A small network was trained on invented records. Each row is its activation on one of them, seen along a few directions.
After each row come some of the record's fields: Darob, Tur, Dabir, Remup.
A field that a record lacks is written missing.
The largest differences between rows may come from other fields.
In the rows, zero is written as 500.
Random noise pushes rows far along 4 fixed directions. That doesn't count. These rows show it; they differ only by the noise:
587, 482, 458, 703, 474, 527, 399, 579, 513, 498, 517, 411, 326, 614, 450, 507, 444
435, 479, 266, 776, 605, 384, 413, 577, 314, 398, 624, 676, 412, 703, 320, 447, 622
573, 508, 389, 685, 531, 496, 406, 574, 436, 467, 555, 583, 365, 596, 475, 511, 476
565, 479, 372, 686, 511, 513, 375, 623, 402, 453, 611, 367, 342, 725, 280, 371, 454
575, 497, 365, 740, 541, 496, 392, 577, 404, 456, 561, 614, 338, 610, 464, 514, 496
414, 532, 409, 516, 543, 372, 501, 543, 512, 467, 558, 542, 552, 593, 426, 485, 540

361, 542, 575, 535, 435, 422, 589, 405, 708, 590, 350, 281, 552, 485, 456, 620, 613 : {Darob: n1, Tur: g1, Dabir: z1, Remup: missing}
570, 542, 272, 439, 595, 567, 432, 510, 273, 456, 613, 737, 493, 575, 413, 414, 492 : {Darob: n6, Tur: missing, Dabir: missing, Remup: missing}
512, 464, 539, 617, 559, 486, 518, 479, 554, 465, 435, 580, 505, 382, 706, 530, 553 : {Darob: n2, Tur: g2, Dabir: z2, Remup: k3}
666, 518, 527, 259, 484, 664, 440, 546, 540, 546, 584, 249, 484, 546, 483, 316, 309 : {Darob: missing, Tur: missing, Dabir: missing, Remup: missing}
261, 352, 503, 729, 511, 365, 514, 424, 617, 496, 449, 382, 501, 628, 421, 526, 743 : {Darob: missing, Tur: missing, Dabir: missing, Remup: missing}
562, 432, 405, 622, 555, 577, 398, 521, 406, 476, 583, 469, 380, 623, 437, 388, 519 : {Darob: missing, Tur: missing, Dabir: missing, Remup: missing}
589, 560, 434, 421, 480, 661, 441, 568, 466, 502, 513, 289, 460, 656, 256, 429, 410 : {Darob: n7, Tur: g3, Dabir: missing, Remup: missing}
461, 455, 518, 495, 489, 506, 492, 469, 585, 520, 479, 389, 499, 549, 492, 484, 533 : {Darob: missing, Tur: missing, Dabir: missing, Remup: missing}
435, 507, 365, 717, 635, 413, 616, 455, 538, 406, 406, 445, 490, 632, 389, 559, 755 : {Darob: n1, Tur: g2, Dabir: missing, Remup: missing}
436, 586, 453, 325, 535, 497, 550, 500, 542, 477, 483, 450, 630, 580, 376, 501, 539 : {Darob: n7, Tur: g3, Dabir: missing, Remup: missing}
470, 540, 366, 425, 605, 480, 513, 441, 420, 488, 538, 850, 589, 431, 613, 558, 566 : {Darob: missing, Tur: missing, Dabir: missing, Remup: missing}
491, 542, 386, 462, 570, 452, 426, 628, 422, 404, 660, 464, 570, 686, 388, 342, 407 : {Darob: n2, Tur: g1, Dabir: z2, Remup: k2}
525, 584, 513, 289, 403, 602, 579, 455, 490, 627, 417, 697, 537, 283, 637, 719, 359 : {Darob: n5, Tur: g1, Dabir: missing, Remup: k3}
516, 387, 520, 673, 473, 564, 422, 490, 564, 521, 486, 304, 362, 608, 467, 462, 532 : {Darob: missing, Tur: missing, Dabir: missing, Remup: missing}
452, 571, 603, 393, 429, 454, 555, 499, 752, 537, 373, 291, 569, 515, 491, 610, 527 : {Darob: n1, Tur: g3, Dabir: z1, Remup: missing}
742, 590, 520, 556, 424, 691, 402, 561, 578, 547, 398, 475, 316, 470, 571, 666, 367 : {Darob: n1, Tur: g3, Dabir: z1, Remup: missing}
503, 436, 542, 445, 507, 462, 628, 508, 484, 571, 540, 382, 526, 477, 532, 462, 588 : {Darob: n3, Tur: g1, Dabir: missing, Remup: k1}
380, 439, 342, 640, 602, 442, 479, 449, 403, 478, 549, 696, 511, 562, 443, 503, 677 : {Darob: missing, Tur: missing, Dabir: missing, Remup: missing}
697, 523, 433, 610, 515, 621, 452, 550, 496, 430, 511, 521, 336, 545, 540, 542, 377 : {Darob: n2, Tur: g2, Dabir: missing, Remup: k2}
425, 522, 315, 585, 666, 460, 604, 468, 379, 402, 518, 653, 538, 516, 417, 430, 661 : {Darob: n2, Tur: g2, Dabir: missing, Remup: k3}
459, 575, 416, 447, 585, 453, 567, 467, 515, 462, 469, 533, 577, 572, 511, 512, 590 : {Darob: n7, Tur: g1, Dabir: missing, Remup: missing}
474, 447, 508, 568, 509, 415, 527, 485, 444, 531, 548, 570, 530, 473, 521, 403, 604 : {Darob: n2, Tur: g1, Dabir: z1, Remup: k1}
522, 529, 431, 282, 506, 543, 482, 517, 471, 493, 571, 366, 561, 614, 363, 340, 437 : {Darob: n6, Tur: missing, Dabir: missing, Remup: missing}
610, 444, 399, 645, 566, 598, 389, 508, 391, 476, 568, 593, 353, 564, 537, 446, 505 : {Darob: missing, Tur: missing, Dabir: missing, Remup: missing}
369, 590, 452, 321, 541, 331, 572, 513, 593, 489, 536, 593, 686, 499, 517, 520, 519 : {Darob: n2, Tur: g1, Dabir: z1, Remup: k2}
413, 395, 601, 469, 290, 451, 479, 446, 593, 635, 408, 245, 468, 469, 228, 575, 447 : {Darob: n4, Tur: g2, Dabir: z1, Remup: k2}
604, 566, 402, 431, 649, 553, 550, 459, 447, 420, 505, 500, 510, 514, 520, 424, 553 : {Darob: n7, Tur: g2, Dabir: missing, Remup: missing}
447, 427, 506, 681, 448, 459, 503, 519, 611, 419, 484, 228, 416, 701, 310, 486, 524 : {Darob: n2, Tur: g2, Dabir: missing, Remup: k2}
501, 483, 428, 532, 542, 461, 499, 511, 421, 544, 507, 507, 445, 575, 360, 501, 470 : {Darob: n4, Tur: g1, Dabir: missing, Remup: k2}
727, 539, 504, 504, 542, 670, 480, 502, 479, 519, 474, 529, 363, 318, 668, 456, 405 : {Darob: n2, Tur: g2, Dabir: z1, Remup: k3}
655, 528, 510, 623, 498, 610, 499, 553, 565, 475, 415, 514, 355, 507, 708, 552, 406 : {Darob: n2, Tur: g1, Dabir: missing, Remup: k3}
413, 541, 431, 577, 549, 462, 528, 563, 557, 404, 493, 253, 499, 779, 233, 453, 605 : {Darob: n1, Tur: g3, Dabir: missing, Remup: missing}
381, 523, 365, 521, 658, 373, 548, 478, 391, 361, 584, 432, 637, 631, 321, 327, 685 : {Darob: n1, Tur: g2, Dabir: z2, Remup: missing}
449, 395, 503, 521, 491, 476, 465, 503, 278, 501, 636, 524, 469, 571, 276, 312, 531 : {Darob: n4, Tur: g3, Dabir: missing, Remup: k1}
465, 446, 535, 557, 506, 502, 501, 428, 620, 545, 438, 518, 481, 459, 635, 587, 570 : {Darob: missing, Tur: missing, Dabir: missing, Remup: missing}
573, 465, 460, 600, 546, 564, 442, 460, 496, 511, 493, 669, 410, 458, 675, 570, 524 : {Darob: missing, Tur: missing, Dabir: missing, Remup: missing}
778, 571, 514, 682, 454, 698, 466, 539, 613, 522, 352, 343, 243, 567, 622, 648, 386 : {Darob: n1, Tur: g1, Dabir: missing, Remup: missing}
595, 494, 426, 440, 564, 539, 409, 575, 265, 480, 610, 729, 494, 449, 600, 371, 372 : {Darob: n4, Tur: g1, Dabir: z2, Remup: k3}
380, 463, 512, 672, 514, 468, 540, 529, 593, 466, 422, 391, 457, 611, 411, 516, 605 : {Darob: n2, Tur: g3, Dabir: missing, Remup: k3}
286, 533, 435, 193, 554, 305, 680, 405, 502, 543, 486, 600, 792, 425, 318, 532, 573 : {Darob: n4, Tur: g2, Dabir: missing, Remup: k2}
400, 505, 661, 386, 434, 392, 470, 582, 743, 441, 508, 367, 639, 575, 593, 539, 401 : {Darob: n2, Tur: g3, Dabir: z2, Remup: k2}
555, 427, 594, 369, 489, 538, 659, 411, 506, 662, 419, 341, 549, 315, 466, 495, 551 : {Darob: n5, Tur: g2, Dabir: missing, Remup: k1}
652, 578, 489, 504, 550, 608, 487, 478, 519, 490, 452, 493, 407, 511, 653, 528, 448 : {Darob: n7, Tur: g1, Dabir: missing, Remup: missing}

Which values does each new row have?
450, 433, 485, 695, 484, 502, 565, 484, 501, 555, 371, 544, 375, 474, 552, 671, 603 : {Darob: n5, Tur: g1, Dabir: missing, Remup: k3}
572, 404, 619, 607, 363, 611, 422, 483, 669, 571, 408, 252, 344, 546, 542, 555, 435 : {Darob: missing, Tur: missing, Dabir: missing, Remup: missing}
352, 463, 543, 625, 568, 362, 518, 500, 550, 415, 492, 525, 557, 523, 669, 436, 599 : {Darob: n2, Tur: g1, Dabir: z2, Remup: k3}
346, 525, 492, 435, 481, 398, 604, 404, 568, 516, 416, 747, 650, 299, 603, 631, 608 : {Darob: n2, Tur: g2, Dabir: z1, Remup: k3}
489, 479, 669, 606, 437, 502, 397, 538, 660, 458, 480, 412, 446, 521, 652, 576, 390 : {Darob: n2, Tur: g3, Dabir: z2, Remup: k2}
508, 625, 619, 171, 547, 476, 560, 538, 654, 462, 490, 672, 719, 312, 866, 521, 378 : {Darob: n2, Tur: g3, Dabir: z2, Remup: k3}
716, 495, 501, 883, 428, 698, 343, 531, 510, 544, 374, 496, 147, 511, 526, 705, 488 : {Darob: n1, Tur: g3, Dabir: z1, Remup: missing}
426, 401, 584, 679, 484, 437, 630, 374, 577, 525, 407, 505, 516, 405, 560, 560, 690 : {Darob: n2, Tur: g2, Dabir: missing, Remup: k1}
480, 567, 339, 544, 602, 440, 537, 470, 444, 434, 470, 754, 537, 565, 568, 593, 627 : {Darob: n7, Tur: g1, Dabir: missing, Remup: missing}
423, 387, 560, 646, 500, 404, 449, 516, 455, 487, 469, 551, 465, 501, 605, 474, 533 : {Darob: n4, Tur: g1, Dabir: z2, Remup: k3}
389, 451, 394, 583, 504, 388, 538, 431, 419, 481, 476, 737, 512, 486, 390, 652, 585 : {Darob: n4, Tur: g2, Dabir: missing, Remup: k2}
573, 615, 466, 317, 594, 536, 646, 486, 614, 473, 457, 228, 591, 545, 416, 424, 514 : {Darob: n1, Tur: g2, Dabir: missing, Remup: missing}
461, 442, 584, 494, 548, 466, 431, 557, 390, 419, 672, 448, 577, 568, 485, 236, 498 : {Darob: n2, Tur: g3, Dabir: z2, Remup: k1}
561, 526, 508, 425, 544, 549, 589, 448, 618, 491, 404, 257, 525, 519, 476, 477, 550 : {Darob: n7, Tur: g2, Dabir: missing, Remup: missing}
558, 530, 578, 420, 419, 529, 491, 461, 615, 525, 480, 442, 473, 389, 560, 551, 392 : {Darob: n2, Tur: g2, Dabir: z1, Remup: k2}
490, 486, 414, 376, 527, 521, 516, 500, 313, 454, 593, 509, 505, 527, 302, 335, 449 : {Darob: n4, Tur: g2, Dabir: missing, Remup: k3}
630, 503, 509, 352, 565, 532, 542, 489, 410, 502, 606, 469, 544, 391, 514, 267, 492 : {Darob: n2, Tur: g2, Dabir: z1, Remup: k1}
492, 454, 490, 544, 484, 515, 469, 463, 548, 513, 475, 533, 465, 521, 554, 546, 534 : {Darob: missing, Tur: missing, Dabir: missing, Remup: missing}
456, 408, 700, 615, 444, 462, 567, 410, 656, 635, 421, 277, 475, 386, 587, 465, 599 : {Darob: n2, Tur: g1, Dabir: z1, Remup: k1}
415, 418, 671, 272, 366, 419, 470, 497, 460, 574, 592, 418, 584, 448, 373, 340, 442 : {Darob: n4, Tur: g3, Dabir: z1, Remup: k1}
328, 443, 565, 463, 458, 423, 577, 477, 571, 577, 373, 428, 560, 492, 352, 562, 563 : {Darob: n4, Tur: g3, Dabir: missing, Remup: k3}
